These are the activations of a small neural network, seen along a few directions. Each row is one input.
Each table varies a few parts of the input and shows all the possible inputs, shuffled.
Descriptions start from the smaller parts, as in this example, which fits no table here: values(3) and (point or line(9) or (ring(5) and line(6))).
Shared parts are said once, and a part with two or three values counts as separate values.
(in the rows, 128 means zero)

Other details of the inputs vary at random and push rows far along three fixed directions, the same in every table; ignore that.

Rows:
r1: [168 148 114 100 133 129 111 101 136 140 112]
r2: [111 109 141 132 136 127 157 128 118 117  98]
r3: [163 123 110  82  98 129 129  87 144 118 124]
r4: [120  99 131 135 112 116 155 124 114 100 103]
r5: [161 152 125 101 130 128 124  92 123 150 125]
r6: [122  96 116 144 112 108 121 119 134 118  99]
r7: [167 147 121 100 123 122 129  89 118 146 130]
r8: [115 126 145 149 158 121 128 139 122 140  87]
r9: [112 124 137 144 173 138 137 138 127 128  85]
r10: [117  99 126 129 109 118 141 130 129  94  93]
r11: [119 112 139 138 145 123 130 141 126 116  88]
r12: [ 91 118 143 153 107 120 133 168 141 112 184]
r13: [174 137 114  89  78 108 117 105 133 112 117]
r14: [168 161 135 107 158 149 124 125 100 160 121]
r15: [163 143 115  96 132 134 134  81 124 143 135]
r16: [163 159 142  96 132 127 130 111 116 142 120]
r17: [119 108 121 148 124 118 130 137  97 148 105]
r18: [112 128 148 153 167 122 143 130 100 141 106]
r19: [153 160 124 105 164 148 125  83 126 164 125]
r20: [ 89 114 134 145 102 127 118 171 153  91 164]
r21: [169 122 132  70  75 116 144 112 123  94 124]
r22: [141 165 125 117  99 131 113 137 147 127 198]
r23: [ 77 123 118 166 141 143 107 142 162 129 168]
r24: [ 83 144 144 176 153 131 123 162 138 150 179]
r25: [119  98 120 142 117 110 127 121 135 123  97]
r26: [108 131 138 151 168 134 138 127 114 132  91]
r27: [167 153 131  90 123 126 125 107 117 120 111]
r28: [ 90 116 136 155  94 119 119 167 150 101 173]
r29: [116 124 144 150 150 120 138 128 105 130 101]
r30: [ 91 131 139 162 139 132 111 173 151 121 157]
r31: [112 117 147 136 144 123 139 135 121 124  91]
r32: [121 119 141 152 131 110 136 127 109 131 103]
r33: [139 157 125 114  93 128 120 141 146 123 208]
r34: [137 139 102  98  81 139 111 117 167 104 200]
r35: [124  95 117 151 126 127 132 128 108 141 109]
r36: [131 162 123 110 121 144 107 133 161 138 189]
r37: [116 115 145 141 143 116 148 130 106 126 104]
r38: [117 113 128 159 140 110 135 110 111 147 111]
r39: [ 82 146 138 180 149 132 109 160 144 145 166]
r40: [153 180 135 107 194 162 120 127  90 179 119]
r41: [ 88 133 140 161 129 129 111 168 149 121 159]
r42: [122 100 131 136 142 141 152 141 105 122 101]
r43: [ 87 107 112 157 111 137 116 165 132 135 182]
r44: [138 142 104 100 112 150 106 129 175 114 188]
r45: [115 110 123 156 125 110 123 110 123 134 102]
r46: [151 161 124  97 168 161 134 125  98 156 122]
r47: [ 90 104 137 136  98 128 127 177 159  85 163]
r48: [108 120 127 163 174 129 136 101 113 159 111]
r49: [123  95 126 134 109 115 137 142  96 128 103]
r50: [126 177 118 131 188 190 105 138 140 176 200]
r51: [171 152 130  95 133 127 118 118 128 130 105]
r52: [122 104 133 133 123 116 130 139 127 104  92]
r53: [114 111 122 154 129 112 117 114 128 134  97]
r54: [168 133 132  81  89 116 131 115 130 111 118]
r55: [119 112 131 146 126 109 128 133 130 129  93]
r56: [163 184 133 126 194 157 115 118  98 193 117]
r57: [182  88 102  51  25 106 144 113 144  46 114]
r58: [118 113 127 159 132 111 130 107 114 141 106]
r59: [ 86  93 113 145 101 132 122 149 173 100 170]
r60: [116 110 138 147 118 106 138 125 119 133 104]
r61: [139 143 125  86  89 141 143 143 149  92 202]
r62: [115 108 136 141 138 120 158 126 109 117 108]
r63: [141 165 120 113 114 138 101 147 161 125 183]
r64: [164 157 115 106 147 140 123  76 122 152 127]
r65: [140 160 134 108 104 132 122 147 141 121 205]
r66: [117 110 135 144 117 107 133 129 128 128  99]
r67: [128  94 135 133 124 130 143 144 102 117 102]
r68: [144 181 114 122 213 174 110 101 101 204 128]
r69: [118  82 107 137 108 116 126 112 143 106 102]
r70: [170 160 123 104 139 128 113 112 131 144 108]
r71: [118  93 130 121 110 121 150 137 134  92  92]
r72: [115  98 135 123 114 122 154 131 130 100  93]
Each input here is: line(6) and (values(2) or ring(10)).
Question: Changing only the line(6) part turns r68 into r17. The same change can be made to r48. Which row results?
Answer: r33
Question: Changing only the line(6) part turns r32 into r22. The same change can be made to r41. Which row results?
Answer: r13
Question: Change only the ring(10) part in r1. List by row number the other rows that result.
Answer: r5, r6, r7, r25, r36, r38, r45, r53, r58
Question: Change only the values(2) part in r17. List by row number the other rows that result.
Answer: r56
Question: Change only the values(2) part in r43. List by row number the other rows that result.
Answer: r35
Question: List by row number the other rows that have the line(6) part in common with r37.
Answer: r11, r18, r20, r21, r27, r29, r31, r40, r47, r52, r67

Rows:
r73: [152 193 132  86 148 177 106 165 147 128 194]
r74: [ 82 143 154 170 152 132 119 185 146 110 149]
r75: [ 70 110 126 177 146 150 127 165 140 130 187]
r76: [ 66 113 122 176 139 142 119 152 165 129 176]
r77: [ 94  50 101 152  63 111 135 135 139  88 139]
r78: [ 64 125 131 183 146 132 115 149 163 135 174]
r79: [ 69 122 128 178 138 126 102 154 176 126 165]
r80: [ 69 124 150 157 146 141 134 181 154 114 160]
r81: [114  65 135 150 137 109 161 125  81 115  27]
r82: [ 89 126 153 180 210 138 138 150  84 175  74]
r83: [ 88 135 158 187 207 125 139 127  97 159  74]
r84: [ 72 130 150 178 141 131 131 171 134 133 177]
r85: [164 191 144 114 188 144 126 104  90 185 116]
r86: [ 75 116 130 183 135 135 127 164 130 143 187]
r87: [148 197 133  84 151 180 107 165 157 123 195]
r88: [111  70 143 153 131  89 165 103  94 114  28]
r89: [184 135 126  53  52 115 132 131 154  65 143]
r90: [169 189 123 122 178 136  96  89 117 194 107]
r91: [ 76 121 128 183 122 118 102 156 161 135 169]
r92: [196 120 112  72 114 118 150  59 105 125  67]
r93: [163 196 136 109 201 149 121  84 116 180 118]
r94: [ 98 126 155 180 209 136 133 155  90 167  63]
r95: [121  68 147 143 129  93 158 124 106 100  12]
r96: [145 173 102 100 128 166  86 134 168 139 207]
r97: [152 169 115  96 118 158 115 132 139 144 219]
r98: [116  63 117 173 119  86 131 101  96 143  32]
r99: [161 187 124 109 197 150 113  78 129 185 113]
r100: [190 132 113  90 111 100 128  53 107 131  66]
r101: [195 136 120  84 114 105 141  60  98 125  73]
r102: [191 139 127  56  45 109 128 133 141  78 151]
r103: [195 125 119  92 104 103 145  63  83 143  71]
r104: [ 89  59 131 139  66 103 157 149 145  70 133]
r105: [150 166 105  99 113 154 103 123 147 149 211]
r106: [121  59 117 153 131 104 163  92  91 119  34]
r107: [ 96  55 109 142  53  94 125 134 172  76 126]
r108: [193 135 132  64 111 108 150  81 102 112  51]
r109: [ 75 115 121 184 130 131 115 156 139 149 180]
r110: [ 86 121 124 190 212 141 112 120 125 172  68]
r111: [165 183 125 125 179 137 111  82 104 196 112]
r112: [ 93 117 128 194 201 130 111 121 108 188  73]
r113: [194 142 132  71 111 105 145  84  96 110  55]
r114: [ 65 117 138 172 153 156 129 181 136 127 185]
r115: [167 192 133  83 128 155 109 160 138 135 193]
r116: [100  74 137 142  62  91 150 160 127  80 123]
r117: [167 199 126 117 192 137  90  82 131 176 104]
r118: [102  69 133 143  60  92 151 162 119  83 123]
r119: [167 115  88  70  51 131 123 104 156  88 173]
r120: [163 190 132 106 202 154 125  85 119 180 118]
r121: [162 121 110  64  63 137 138 127 143  79 174]
r122: [177 122 113  76  39 108 134 103 137  93 174]
r123: [174 120 113  68  45 116 138 124 121  94 170]
r124: [152 194 139  79 142 172 109 160 164 119 189]
r125: [113  71 136 140  60  89 144 167 126  77 114]
r126: [ 91  56 127 137  66 110 157 151 143  68 132]
r127: [146 180 127  93 132 165 116 148 134 144 217]
r128: [ 89 131 142 203 200 120 122 110 105 189  83]
r129: [155 185 131  86 124 155 117 156 132 138 201]
r130: [ 93  59 132 130  68 109 156 160 141  64 115]
r131: [189 123 105  80 115 116 120  62 129 130  54]
r132: [ 66 123 141 160 152 156 131 188 144 115 165]
Question: What is each input in this table made of?
Answer: line(6) and ring(10)
Question: Changing only the line(6) part turns r92 into r131. The same change can be made to r97. Which row results?
Answer: r112
Question: Changing only the line(6) part turns r132 into r119. The same change can be made to r116. Which row results?
Answer: r128
Question: A walk changes only the line(6) part. It starts at r96 and steps to r77. List the rest of the walk in order.
Answer: r75, r114, r81, r73
Question: A walk changes only the ring(10) part. It starts at r88 and steps to r83. List the rest of the walk in order.
Answer: r84, r85, r123, r127, r114, r121, r126, r104
Question: A walk changes only the ring(10) part. It starts at r125 and steps to r115. List the rest of the walk in order.
Answer: r94, r73, r87, r124, r95, r89, r74, r102

Rows:
r133: [116  51 128 141 104 101 148 132 113  96  39]
r134: [193 151 129  66 102 115 151  91  91 119 112]
r135: [ 67 111 137 197 127 121 112 176 139 143 169]
r136: [129 160 131 106 141 165 111 171 142 128 184]
r137: [142 173 144 153 197 140 118 119  87 198  98]
r138: [199 148 108  77  95 111 112  83 121 141  97]
r139: [156 159 129  91  70 120 115 127 156 109 210]
r140: [107  83 117 168 151 115 125 116 123 126  53]
r141: [120  24  87 143  72  98 157  90  95 111  84]
r142: [114  53 127 138  94  90 159 110 130  76  41]
r143: [ 64  90 122 173 123 134 117 182 164  99 150]
r144: [ 54  78 115 182 122 139 145 139 144 126 195]
r145: [190 147 113  69 114 126 127  66 140 111  93]
r146: [148 160 121  88  82 131 104 118 179  98 196]
r147: [203 144 119  69 100 124 135 100  84 130 106]
r148: [109 149 151 169 224 153 133 145  82 188  79]
r149: [129 177 155 130 218 149 145 125  90 176  96]
r150: [120 169 141 105 145 158 121 157 165 116 185]
r151: [ 72  78 133 176  78  93 130 155 161  94 152]
r152: [138 180 153 150 203 132 132 112  92 183 107]
r153: [100 172 126 156 169 152  87 148 160 161 171]
r154: [147 158 132  68  85 149 133 153 158  87 198]
Question: Changing only one part turns r154 into r136. The same change can be made to r134. Which row results?
Answer: r147
Question: What is each input in this table made of?
Answer: values(2) and (point or ring(10))
